Each row below holds a small network's activations on one input, seen along a few directions.
In each table, some parts of the input vary, and every possible input appears once, in random order.
A made-up example of a description, with smaller parts first: one of 2 separate values, together with either a single point or one of 9 places along a line or (one of 5 places around a ring, together with one of 6 places along a line).
Shared parts are said once, and a part with two or three values counts as separate values.

Other details of the inputs vary at random and push rows far along two fixed directions, the same in every table; ignore that.

Rows:
R1: [-362,835,-159,-39,137,313,572,10,203,161,-249,-27]
R2: [185,-189,-28,-104,-66,-208,-173,-316,-51,-70,75,60]
R3: [-158,463,21,439,-19,1,293,-33,-88,-256,-37,6]
R4: [244,-231,13,385,-55,-637,-88,130,-232,-550,178,-28]
R5: [201,-317,192,75,-38,65,-99,-95,-111,-171,113,113]
R6: [-364,768,-205,161,120,471,459,65,294,119,-186,-114]
R7: [-288,-747,209,-392,-4,460,-459,142,-98,448,-236,96]
R8: [-512,24,-206,-204,-94,350,-161,-226,19,128,-257,101]
R9: [-179,359,-77,-151,189,580,-14,-9,193,-8,-349,206]
R10: [299,-463,178,231,-111,-629,88,226,-282,-292,450,-98]
R11: [-163,362,-35,-439,60,528,174,-65,92,318,-199,63]
R12: [-189,511,122,325,24,-4,499,223,-29,-135,66,-90]
R13: [171,474,-134,352,20,-346,339,-199,54,-249,22,9]
R14: [-72,204,-205,267,-36,-480,-30,28,-31,-368,1,-29]
R15: [393,-199,82,224,-60,-774,-84,18,-85,52,241,-113]
R16: [405,-411,278,-29,-46,-69,-103,140,91,171,116,85]
R17: [-292,193,-94,356,-129,-138,151,-38,-178,-276,-59,-20]
R18: [-300,235,-195,-364,28,445,-110,-192,106,333,-196,-123]
R19: [-528,158,-133,-304,-16,343,21,31,-9,279,-142,7]
R20: [595,-503,269,-213,-31,-89,24,92,4,-20,400,100]
R21: [-213,136,-145,464,-8,-303,299,190,-12,-228,127,-268]
R22: [-575,344,-24,396,4,-53,213,268,-55,124,-249,-114]
R23: [-79,155,-184,365,-188,-542,78,-129,-98,-293,135,-43]
R24: [-473,335,-191,270,-20,96,231,143,-14,-47,-71,-228]
R25: [419,-541,179,-418,-76,395,-395,-224,-77,96,94,271]
R26: [58,-257,225,-386,-48,560,-253,75,114,455,-162,150]
R27: [-375,179,-4,241,25,-105,370,242,-76,-115,28,-99]
R28: [-69,348,-224,159,54,-253,207,-97,124,3,65,-246]
R29: [-369,422,147,418,56,93,328,260,111,108,-219,-73]
R30: [-453,424,-283,177,59,-89,44,10,95,-205,-275,4]
R31: [310,-860,149,-113,-122,-468,-506,87,-173,208,256,8]
R32: [450,-485,226,-20,16,-88,-342,47,-167,-306,150,128]
R33: [-289,64,199,-206,71,592,163,137,39,161,-107,51]
R34: [692,-188,58,267,-48,-458,118,93,10,-224,513,-131]
R35: [-64,-185,-55,-562,101,382,-480,-239,77,103,-312,164]
R36: [616,30,-66,231,-27,-572,184,-39,9,-193,396,-206]
R37: [-22,-156,-29,252,19,-292,-64,118,-122,-411,-28,8]
R38: [483,-644,252,-71,56,-47,-367,37,-117,-293,147,150]
R39: [162,-458,86,-581,19,123,-227,-143,-37,275,94,66]
R40: [-512,749,-188,-127,78,241,343,-67,66,231,-230,-69]
R41: [363,239,-16,291,75,-277,85,54,24,-373,102,91]
R42: [262,300,34,334,-19,-483,249,93,58,47,50,-87]
R43: [-373,352,-162,-266,-42,384,-107,-352,24,175,-293,83]
R44: [-221,332,-55,-105,54,617,103,-170,129,115,-251,195]
R45: [474,-36,102,307,-17,-637,170,87,64,-10,167,-76]
R46: [111,482,-121,198,-26,-151,230,-225,14,-149,-22,41]
R47: [121,-373,-2,-7,-50,-463,15,94,-101,-59,339,-55]
R48: [73,-614,195,-475,28,709,-361,5,27,260,25,13]
R49: [0,543,-192,285,64,-468,92,-104,26,-338,-82,-53]
R50: [29,-673,-71,-503,-117,224,-513,-86,-39,253,141,-59]
R51: [152,-120,-18,-589,110,517,-427,-201,58,97,-285,226]
R52: [-362,499,-114,221,80,-168,216,29,128,261,-249,-106]
R53: [-220,-707,71,-465,-15,276,-544,31,-12,530,-156,102]
R54: [-230,98,37,-135,31,617,-7,62,49,167,-94,-86]
R55: [-134,-60,-42,361,-95,-272,105,-25,-163,-314,46,-9]
R56: [-310,50,246,-50,9,492,-63,179,43,332,-266,40]
R57: [146,-217,-167,294,-72,-628,42,57,-3,-183,359,-236]
R58: [640,-531,287,-303,-68,-40,-84,69,-66,11,406,109]
R59: [573,-274,25,-152,101,-235,-242,-125,30,-240,59,135]
R60: [119,-228,-58,-573,75,589,-204,-175,150,362,-102,5]
Description of these inputs: one of 2 separate values, together with one of 5 places along a line, together with one of 6 places around a ring.
Changing only the place on the line of 5 turns R52 into R28. The same change can be made to R53. Which row results? -> R57
Changing only the place on the line of 5 turns R3 into R12. The same change can be made to R44. Which row results? -> R20
Which other rows does R17 become when the choice among 2 separate values takes its other values? List them by row number. -> R55
Which other rows does R37 become when the place on the line of 5 takes its other values? List them by row number. -> R7, R21, R27, R55

Rows:
R61: [-500,525,-191,167,22,230,314,-131,11,-69,-167,-63]
R62: [359,-220,48,238,11,-648,-128,27,-34,-348,197,-106]
R63: [81,-423,20,-159,-29,39,-98,77,-45,-15,248,-66]
R64: [321,-156,36,208,-162,-683,-26,39,-203,-301,223,-65]
R65: [408,12,-103,-187,53,58,-23,-164,99,-76,-4,82]
R66: [-180,730,33,66,93,223,367,18,136,47,-57,7]
R67: [225,-544,114,-265,9,-162,-322,-23,-2,104,26,125]
R68: [-47,-419,172,-373,49,461,-362,47,45,96,-146,48]
R69: [-143,-263,-113,-388,-3,230,-230,-72,-2,154,-11,-28]
R70: [90,-294,-34,-134,-73,-97,-150,-222,-105,-58,154,-11]
R71: [-485,678,-108,214,-23,2,407,170,6,96,-241,-147]
R72: [-39,-238,34,-223,74,443,-345,-66,-99,100,-167,12]
R73: [283,-27,26,281,-156,-776,118,111,-167,-217,228,-147]
R74: [255,-582,183,-261,53,-47,-341,73,28,98,84,-57]
R75: [212,-518,206,-168,31,13,-256,126,31,18,101,-48]
R76: [-384,391,-64,51,-53,170,146,49,-74,-49,-269,-10]
R77: [301,50,76,-251,32,35,-138,-169,-7,-37,102,143]
R78: [291,-233,154,321,18,-562,128,190,-4,-202,258,-2]
R79: [-143,-367,29,-376,-43,442,-285,91,-28,126,-34,157]
R80: [-476,570,-116,271,132,78,280,45,110,-118,-328,72]
R81: [400,-207,108,391,1,-489,44,169,-124,-187,328,-198]
R82: [-391,336,8,2,-68,243,218,168,-27,131,-200,-66]
R83: [249,-650,192,-287,46,-56,-303,49,-6,171,71,122]
R84: [186,-32,-152,310,-35,-657,97,-12,-92,-405,323,-139]
R85: [223,-25,-66,311,-83,-672,195,-81,-91,-211,349,-181]
R86: [79,159,158,-285,30,409,-35,-79,28,60,-17,146]
R87: [-114,-69,44,-109,-55,244,-59,-112,95,288,-76,-7]
R88: [344,-73,-40,406,-112,-594,-84,-7,-46,-221,213,3]
R89: [-317,365,-62,211,-39,326,85,69,88,95,-213,52]
R90: [118,-435,93,-151,-91,106,-106,-105,-123,-22,204,-2]
R91: [-111,-402,-54,-520,-36,302,-399,4,-6,274,-68,120]
R92: [-437,323,-170,70,32,278,219,68,39,-78,-84,-81]
R93: [-113,-386,-14,-394,-20,368,-357,0,-55,71,-64,181]
R94: [-34,-483,180,-476,44,359,-250,-44,-91,412,-141,165]
R95: [-130,-312,23,-394,-16,375,-144,-136,-25,308,14,-23]
R96: [-86,-249,83,-261,87,324,-317,-20,35,-3,-194,36]
R97: [-388,488,-137,131,-46,135,181,-137,160,177,-233,-61]
R98: [-159,-288,13,-309,-20,347,-177,151,9,193,13,90]
R99: [224,-583,111,-285,10,-94,-413,-88,-41,1,7,190]
R100: [553,224,-125,238,34,-529,287,-46,122,-238,203,-86]
R101: [-224,859,-93,32,100,120,320,-80,156,67,-149,1]
R102: [150,-615,13,-323,-26,113,-341,-82,-122,-102,168,46]
R103: [-529,617,-302,168,28,26,197,62,70,-69,-209,10]
R104: [-110,-52,-27,-124,-88,206,-180,-236,61,113,-128,64]
R105: [-309,372,-102,156,6,212,93,70,131,266,-206,-16]
R106: [-425,602,-128,325,-27,177,281,-128,119,-51,-244,-20]
R107: [285,-28,120,418,-167,-646,218,197,-200,-370,275,-115]
R108: [558,235,-102,332,51,-434,321,-46,49,-416,193,-14]
R109: [-141,-227,43,-349,23,266,-237,-154,-100,191,-228,202]
R110: [296,-144,133,435,3,-626,160,159,-39,-362,243,18]
R111: [339,-175,79,274,-32,-756,119,15,-159,-146,221,-9]
R112: [431,311,116,273,42,-560,289,15,24,-188,349,-66]
R113: [298,-37,97,511,-149,-520,196,-13,-23,-292,293,-78]
R114: [-60,669,-206,57,143,208,426,-19,262,76,-190,-62]
R115: [-123,-300,54,-295,-48,388,-73,-84,-39,213,66,-15]
R116: [-399,422,5,196,53,166,335,62,-39,17,-243,66]
R117: [151,-320,69,-159,33,-158,-272,21,45,21,0,-72]
R118: [-112,-293,114,-309,41,361,-201,-111,-132,139,-211,217]
R119: [-333,523,-180,194,95,78,131,30,40,106,-236,-178]
R120: [-311,458,-181,162,98,146,26,-31,-7,9,-250,-109]
R121: [541,187,-44,302,14,-356,341,17,65,-357,221,-34]
R122: [-70,-152,58,-82,-59,364,-173,63,65,275,-76,80]
R123: [-333,444,-69,239,87,294,158,95,-2,1,-215,-124]
R124: [256,-726,288,-327,-22,95,-246,21,-163,202,104,160]
R125: [305,-337,5,138,-45,-554,-24,190,-76,-120,366,-45]
R126: [-437,305,-203,-26,71,218,195,62,81,108,-85,-134]
R127: [-43,-142,-35,-181,-68,225,-295,-52,56,302,-141,83]
R128: [-393,628,-176,387,3,159,194,23,94,-29,-270,28]
R129: [188,51,-31,-295,71,440,75,-46,174,137,-84,57]
R130: [-36,-391,153,-317,-98,492,-238,-112,63,324,-46,74]
R131: [450,249,91,234,32,-418,181,-53,-55,-356,289,55]
R132: [-388,636,-156,324,136,101,289,121,56,119,-212,-224]
What do these inputs look like to the network? -> one of 6 places around a ring, together with either one of 2 separate values or one of 10 places around a ring
Changing only the place on the ring of 6 turns R127 into R89. The same change can be made to R73. Which row results? -> R107
Changing only the place on the ring of 6 turns R114 into R65. The same change can be made to R125. Which row results? -> R103
Which other rows does R112 become when the choice among 2 separate values takes its other values? List them by row number. -> R114
List by row number the other rows that have the place on the ring of 6 in common with R131. -> R61, R72, R76, R80, R93, R96, R102, R106, R108, R118, R128
List by row number the other rows that have the place on the ring of 6 in common with R66. -> R63, R75, R78, R81, R82, R98, R115, R122, R124, R129, R130
Start at R132 and move only the place on the ring of 10, one step at a time. The first step leads to R74. Which rows follow, in order? -> R83, R94, R71, R125, R126, R95, R87, R105
Which other rows does R86 become when the choice among 2 separate values takes its other values? List them by row number. -> R121
